69 145 141 100 65 198
148 118 124 125 162 127
=> 162

75 85 109 110 121 113
216 200 129 122 106 119
90 106 158 159 173 162
=> 106

128 108 110 120 114 134
120 117 140 134 155 130
139 113 148 198 131 135
=> 155

178 38 153 141 117
79 184 65 179 219
=> 179

115 87 127 139
122 112 164 61
156 152 121 184
=> 164

73 96 152 152 35 122 94
167 73 149 134 65 111 137
150 111 133 183 179 145 187
=> 111

143 143 127 108 163 124
116 122 138 129 96 112
95 147 61 79 172 100
=> 96

45 185 39 46
134 98 114 126
135 143 141 135
=> 114

120 199 197 70 181 142
88 208 201 76 199 79
161 133 155 93 142 153
=> 199
---
96 92 199 128 113 98 136
72 111 54 207 109 84 102
108 73 48 134 160 92 54
>> 160

119 83 124 175
179 205 103 125
174 168 80 83
>> 168

128 146 50 155 142
128 144 116 125 131
131 164 101 143 131
>> 101

99 151 106 195
97 132 136 129
102 133 152 127
>> 133

113 103 187 113 75 152 126
138 102 144 82 116 151 46
89 75 170 98 107 143 156
>> 107

209 88 105 148
43 165 143 110
56 196 172 121
>> 196

133 144 119 122 122 153 144
52 84 160 58 151 102 73
95 75 166 111 143 85 87
>> 143
---
34 122 130 204 141
143 139 153 66 141
⇒ 204

121 115 129 163 181 148 50 ⇒ 148

171 77 176 196 87 ⇒ 196

133 130 154 207 ⇒ 154

74 131 126 35 96 89 ⇒ 96

209 110 129 198 ⇒ 129
---
[[46, 138, 211, 86, 150], [100, 126, 150, 119, 151], [173, 129, 109, 121, 105]] gives 150
[[104, 86, 98, 103, 169, 125], [87, 185, 55, 216, 54, 77], [128, 207, 72, 217, 42, 54]] gives 55
[[193, 205, 60, 205, 71, 176, 54], [198, 200, 59, 202, 56, 123, 70], [127, 142, 81, 146, 84, 89, 100]] gives 59
[[163, 46, 100, 146, 91, 179, 85], [37, 133, 223, 54, 222, 108, 156], [52, 103, 212, 66, 205, 135, 143]] gives 223
[[58, 217, 212, 92, 220, 91, 168], [52, 159, 176, 61, 154, 98, 134], [47, 181, 199, 49, 141, 187, 169]] gives 176
[[175, 174, 43, 74, 202], [182, 40, 141, 170, 178], [162, 113, 172, 198, 129]] gives 141
---
[[199, 170, 157, 127, 182], [145, 148, 136, 116, 136], [104, 180, 164, 136, 114]] result: 148
[[182, 45, 158, 146], [100, 98, 169, 123]] result: 98
[[152, 185, 192, 166], [180, 205, 89, 201], [75, 180, 77, 153]] result: 205
[[125, 122, 130, 125, 132], [130, 120, 127, 129, 130], [68, 165, 199, 62, 211]] result: 120
[[142, 160, 109, 115, 93, 154, 128], [159, 206, 69, 104, 56, 196, 99], [132, 154, 84, 136, 131, 161, 57]] result: 206
[[113, 92, 172, 43, 167, 183, 180], [128, 131, 135, 161, 127, 113, 119]] result: 131
[[152, 41, 141, 132, 86], [55, 99, 152, 79, 142]] result: 99
[[81, 43, 147, 86, 185, 137, 165], [107, 119, 152, 123, 117, 150, 127]] result: 119
[[125, 127, 50, 146, 68, 86], [82, 89, 79, 111, 89, 57], [81, 181, 111, 182, 152, 141]] result: 89
---
42 202 107 71 145
73 187 117 97 141
118 151 129 104 160
value 141

121 101 145 79
77 100 178 52
value 79

99 101 61 84 72 41 194
79 115 167 122 125 110 195
208 214 112 163 49 122 144
value 195

153 58 143 67
149 64 156 84
value 67

150 199 60 124 137 78 107
115 164 61 178 56 96 99
value 107

119 161 90 87
125 191 182 97
99 36 69 139
value 97

186 201 68 203 77 165 76
191 198 63 199 67 147 67
62 47 192 44 183 90 180
value 67

65 190 204 52 207
171 54 40 189 37
83 173 178 78 179
value 37

55 163 205 66 170 89 169
127 120 129 153 155 173 137
54 175 132 68 143 79 125
value 137
---
Q: [ 55  73  84 110 196 205]
A: 84

Q:
[[173 152  59  85]
 [171 202 204  78]
 [140 162 188 110]]
A: 59

Q: [ 65 136 166  86 206  80]
A: 166

Q: [195  80  69 182  91 132 103]
A: 69

Q:
[[ 54  68 132  73]
 [152 139 114 163]
 [203 164 121 164]]
A: 132

Q: [145 169  86 218 125]
A: 86

Q: [129  91  58 101 186 116 107]
A: 58
---
90 206 146 91 91 177
169 157 150 171 163 152
87 101 109 84 93 105
-> 206, 84

133 49 149 110 190 162 -> 190, 49

95 129 207 114 70 136 131
131 130 106 103 221 128 146
90 130 197 120 34 141 137
-> 221, 34

92 210 179 144 101 78 100
81 134 201 122 132 170 137
-> 210, 78

150 138 123 107 152 102 136
206 209 99 189 178 108 154
152 166 210 132 92 172 54
-> 210, 54

169 174 59 150 144 46
180 111 127 151 77 77
-> 180, 46

79 153 196 165 148 83
67 145 194 172 146 66
75 139 179 165 144 74
-> 196, 66
